Each row below holds a small network's activations on one input, seen along a few directions.
In each table, some parts of the input vary, and every possible input appears once, in random order.
Descriptions start from the smaller parts, as in this example, which fits no table here: ring(5) and (point or (values(2) and line(4)) or line(11)).
Shared parts are said once, and a part with two or three values counts as separate values.
(in the rows, 128 means zero)

Other details of the inputs shift rows strongly along three fixed directions, in all tables alike. That doesn't count.
To show where, the next rows are all for the same input, with only those details redrawn:
[120  60 137 232 132 176 174 142  54 142 152 135]
[130 177 119 112 195 133 135  98 154 111 125 107]
[133 103 140 151 202 184 177 103 149 137 157 138]
[113 179  92 211 111  76 116 144   8  89  97  68]
[115 185  98 172 125  87 107 133  56  96  99  80]
[126 179 119 102 184 131 120 100 160 115 117 112]
[123  48 146 222 145 191 184 136  75 150 163 146]

Rows:
x1: [137  47 168 148  81 138 138 153 113 159 162 186]
x2: [102  67 155 132  32 146  46 156 135 180 100 194]
x3: [108  81 142 111  56 142  78 159 150 147 123 142]
x4: [112 171 132  63 132 132  69 112 193 130 100 140]
x5: [113  85 117 150   8 171 110 145 123 199 110 189]
x6: [109 130 109 186 126 130 140 143  52 107 111 103]
x7: [153  77 134 180 177 144 191 113 114 136 162 112]
x8: [126 132 133  81 119 126  93 123 185 127 121 116]
x9: [128 137 134 124 129 118 153 146 110  96 153 121]
x10: [127 165 106  96 152 104 127 124 142  92 115  77]
x11: [150 120 126  79 140 105 110 112 168 138 107 129]
x12: [138  96 160  65  79 114  86 140 174 153 126 189]
x13: [144  88 163 113 132 143 148 128 163 143 170 173]
x14: [124 140 122 158 144 126 123 125 105 128 119 122]
x15: [144 124 131  83 136 107 105 112 173 138 114 126]
x16: [164 181 101 120 140 120 212 103 139 129 162 117]
x17: [121 129 154  95  56  99  72 158 144 130 133 160]
x18: [ 97 190  85 154  95  71  95 156  34  84  71  76]
x19: [151  97 113 118 103 172 183 108 177 178 148 144]
x20: [141 104 153 127 177 161 191 125 149 116 190 140]
x21: [120 135 105 190  50  60  86 169  33 107 100  77]
x22: [129  85 138 175 206 197 200 111 125 136 166 134]
x23: [116 130 153  92  55 107  75 158 146 124 135 155]
x24: [151 162 114 105 203 109 141  91 143 126 106 122]
x25: [119 161 140  35 116 112 105 139 186 105 126 141]
x26: [132 153 112  85 184 123 158 114 160  99 125  85]
x27: [137 180 112 112 173  93 114 100 128 119  98 112]
Describe the family of inputs behind these rows.
Answer: values(3) and (point or line(8))
Changing only the values(3) part turns x20 into x22. The same change can be made to x13. Which row results?
Answer: x2
Change only the line(8) part in x26. List by row number the other rows that result.
Answer: x3, x7, x8, x10, x11, x15, x21
Change only the values(3) part in x21. List by row number the other rows that result.
Answer: x14, x17

Rows:
x28: [123 113 130 139 149 159 122 120 125 146 125 157]
x29: [103  97 150 101  76 154  65 128 156 170  97 197]
x30: [108 146 101 167  98 127 144 129  79 133 103 110]
x31: [134 127 129 119 248 173 192 103 182 131 148 124]
x32: [119 103 135  84 103 136  84 138 183 163  98 154]
x33: [110 124 150  85  97 151  74 139 164 144 128 188]
x34: [123 173 126  94 146 137  77 107 189 130 110 123]
x35: [147 144 141  80 142 103 102  97 190 124 128 122]
x36: [132  77 147 134 175 176 156 115  94  88 139 133]
x37: [120 119 111 177 152  91 152 137  69 128 105  87]
x38: [127 128 144 150 136 154 128 126 140 127 154 134]
x39: [158 124 111 172 145  88 153 125  54 110 135 113]
x40: [126  43 135 166  82 181 164 132 118 187 128 158]
x41: [119 137 121 108  92  61  96 145 115 121  98 113]
x42: [104  93 131 157 134 128 135 165  58  68 117  80]
x43: [133 164 114 143 130  88 100 105 111 124  96  86]
x44: [133 168 107  98 120  56  97 147 121 102  99  97]
x45: [133 126 137 191 107 102 144 134  69 112 154 103]
x46: [124 150 115 126  93  99  59 127 128 136  99 101]
x47: [ 99  40 140 176 107 183 135 162 119 169 140 164]
x48: [ 94 134 133 164 112 103 131 158  79 117 123 118]
x49: [107 119 147 107 107 152  72 118 181 155 110 151]
x50: [130 138 127  54 139  92  93 137 193 127 119 123]
x51: [120 153  95 169 106 135 148 134  81 124 108 107]
x52: [120 117 134 175 131  97 171 152  66 111 150 107]
x53: [164 136 116 175 215 142 182  93 119 121 149  84]
x54: [107  70 167 172  87 170 119 140 125 156 152 166]
x55: [125 193 109  90  88  81 120 131 126 106 116 108]
x56: [161  97 161 145 210 180 204  99 171 131 200 137]
x57: [111 147 143  94 109 138  69 130 182 132 137 139]
x58: [143 136 131 159 111 100 140 142  66 108 137 137]
x59: [121 145 142  58 144 144  63 110 184  83 118 100]
x60: [168 206  94  67 186  98 167  91 177 100 128  88]
x61: [147 119 141 133 162 131 161 122 118 121 165 148]
x62: [123 194 105 109 136  99  83 120 115 112  84 124]
x63: [125  74 137  87  31 145  90 151 171 168 125 173]
x64: [129 189 123 103 214 117 161 120 155  95 139 100]
x65: [141 137 116 162  99 121 172 150  80 112 150 113]
x66: [141 208 107  96 199 134 180 103 163  99 143 101]
x67: [130 184 129  95 110  69  95 128 111 104 109 133]
x68: [132 112 130 125  99 147 164 139 137 133 161 140]
x69: [130  79 139 148 177 219 220 121 166 152 195 158]
x70: [137 148 124 108  77  65  80 127  99 122  91 140]
x71: [159 171 143  75 229 140 162  80 221 111 180 109]
x72: [114 188  84 127 115 118 122 126 114 119 100  94]
x73: [158 118 123 182 128 103 146 123  85 113 144  97]
x74: [137 123  89 179 105 131 162 134  71 138 119  93]
x75: [158 129 141  61 197 163 131  79 216 153 123 167]
x76: [121 182 121  95 117  70 102 154 124  97 117 106]
x77: [126 149 125 165 123 118 132 139  68 109 128 138]
x78: [ 99 166 112 132 141  91 110 136 110 117  90 100]
x79: [131 102 138  85 103 143  73 121 166 167 103 175]
x80: [110 128 146  67 103 112  87 156 179 132 135 146]
x81: [116  78 135 107 108 146 104 139 168 170 111 150]
x82: [155  99 134 150 157 130 148 112 140 130 165 111]
x83: [114 144 132 165 112 110 126 135  64 118 121 141]
x84: [115 118 110 145  85 143 138 148  56  78 110  86]
x85: [164 133 113 169 146  87 158 125  56 105 129 115]
x86: [ 91 157 123 110  94  98  78 164 124 115 114 122]
x87: [102  75 147 155  67 179 151 150 122 163 145 175]
x88: [114  49 144 194 108 193 123 139 121 166 153 154]
x89: [140  39 142 161  91 168 190 131 120 167 156 161]
x90: [165 132 112 113 215 179 215  79 180 143 147 120]
x91: [120  79 153  96  67 142  69 122 155 180  94 194]
Changing only one part turns x64 into x38. The same change can be made to x80. Which row results?
Answer: x71
Changing only one part turns x84 into x59. The same change can be made to x51. Which row results?
Answer: x34
Describe the family of inputs behind these rows.
Answer: values(4) and (point or (values(3) and ring(5)))
Change only the values(3) part in x70. List by row number the other rows that result.
Answer: x39, x85
